A small network was shown many inputs. Here are its activations along a few directions, one row for each input.
Each table varies a few parts of the input and shows all the possible inputs, shuffled.
Descriptions start from the smaller parts, as in this example, which fits no table here: one of 3 separate values, together with either a single point or one of 11 places along a line or (one of 6 places along a line, together with one of 8 places around a ring).
Shared parts are said once, and a part with two or three values counts as separate values.
(in the rows, 128 means zero)

Other details of the inputs vary at random and push rows far along three fixed directions, the same in every table; ignore that.

Rows:
x1: [122 132 137 154 127 113 126 101 174  90 106  93 124 113]
x2: [138 133 167  80 148 119 160 155  89 107 151 155  90 165]
x3: [135  99 116 138 151 135 124  97 157  87 125 118 122 119]
x4: [106 161 121 149 100 139 122 133 125 160 101 104 168 112]
x5: [127 169 177 115 135  99 165 124 121  77 118 127 111 128]
x6: [129 113 108 119 143 154 124 160  98 173 136 154 131 143]
x7: [131  99 116 157 141 131 121 109 133 138 131 136 154 115]
x8: [127 112 131  83 142 123 137 149 102 121 153 143  68 169]
x9: [ 86 197 159  91 111 115 155 136 112 134 122 115  80 136]
x10: [148 110 120 146 138 128 123 121 143  85 117 116 153 109]
x11: [120 142 136  98 108 120 127 143  88 167 156 148 118 148]
x12: [ 93 221 172 105  92  91 148 145 111 143 134 124 106 128]
x13: [117 144 119 162 106 133 104 114 151 164 108 125 166 111]
x14: [140 116 107 140 120 125 107 120 131 120 123 119 156 107]
x15: [167  92 108 122 137 139 121 140 135 108 141 141 122 125]
x16: [145  86  81 104 142 164 123 174  87 178 154 150 123 145]
x17: [123  93  93 134 142 166 106 129 144 148 130 132 123 130]
x18: [113 156 139 144 122 121 135 126 134 142 113 107 156 114]
x19: [134  80  95 138 145 149 119 145 121 170 153 161 137 136]
x20: [139 110 112 147 128 120 111 111 137 124 136 134 147 110]
x21: [173 104 137 116 138 119 133 121 137  70 136 137 113 132]
x22: [ 95 128  98 139 108 142 108 137 131 180 120 115 133 133]
x23: [ 85 141 116 114 110 119 119 141  98 163 133 115 115 139]
x24: [163  91 145 127 157 123 142 115 134  93 147 154 114 142]
x25: [125 164 129 161  96 126 116 105 157 132  89 101 164  99]
x26: [104 155 132 157 112 129 123 119 136 172 107 129 159 121]
x27: [147 108 155 117 149 125 141  95 161  62 127 115 100 128]
x28: [152 130 154 129 134 114 144 120 137  76 118 117 132 123]
Each input here is: one of 4 places along a line, together with either one of 2 separate values or one of 5 places around a ring.
Changing only the place on the line of 4 turns x8 into x22. The same change can be made to x27. Which row results? -> x17
Change only the place on the line of 4 in x19. List by row number the other rows that result. -> x7, x24, x26
Change only the choice among 2 separate values in x23. List by row number the other rows that result. -> x3

Rows:
x29: [116 194 165 113 120 108 158 138 134  80 110 107  94 124]
x30: [168  76 110 107 150 132 120 141 124  90 155 146  99 142]
x31: [121 105  96 147 106 133  99 125 138 169 123 102 167 120]
x32: [ 95 148 117 153 104 146 118 123 138 176  97  96 165 115]
x33: [171 117 157 144 157 109 152 116 144  62 127 142 138 116]
x34: [126 179 143 169 104 118 135 110 158 117  85 103 185  92]
x35: [158  75 108 115 166 145 124 153 134 115 158 166  80 158]
x36: [106 214 172 106  96  98 154 156  92 160 131 154 113 134]
x37: [118 146 145  88 130 131 144 152 105 154 148 159  73 166]
x38: [115 198 165  95  82 102 147 151  85 155 129 135 130 135]
x39: [145 129 164 155 154  94 150  94 175  30 116 102 127 107]
x40: [123 145 158 148 133  98 144  87 152  68 110 103 141 103]
x41: [163  96 123 122 137 124 120 107 145  78 135 128 120 120]
x42: [130  71  98 130 152 145 120 148 110 157 149 138 134 145]
x43: [114 128 146 104 134 132 145 143  98 153 138 134 114 153]
x44: [120 108  93 146 131 131 103 130 138 159 141 131 137 115]
x45: [138 110 114 120 144 154 125 128 128 118 121 137 117 133]
x46: [111 123  91 144 121 147 110 124 128 154 116 115 151 107]
x47: [131 108 110 125 139 135 120 126 127 126 148 153 102 127]
x48: [125  84 107 131 148 147 117 121 112 152 142 139 144 135]
x49: [138 125 125 124 143 138 135 142 139 110 117 122 107 135]
x50: [116 119 109 142 101 136  96 104 131 162 120 107 174 118]
x51: [106 158 146  93 121 128 134 141  96 158 141 156  86 152]
x52: [117 116 111 149  98 140 102 111 141 170 118  99 175 121]
Changing only one part turns x40 into x47. The same change can be made to x39. Which row results? -> x44
What do these inputs look like to the network? -> one of 4 separate values, together with either a single point or one of 5 places around a ring
Change only the place on the ring of 5 in x45. List by row number the other rows that result. -> x29, x32, x46, x49
List by row number the other rows that have the choice among 4 separate values in common with x31. -> x30, x38, x41, x50, x52
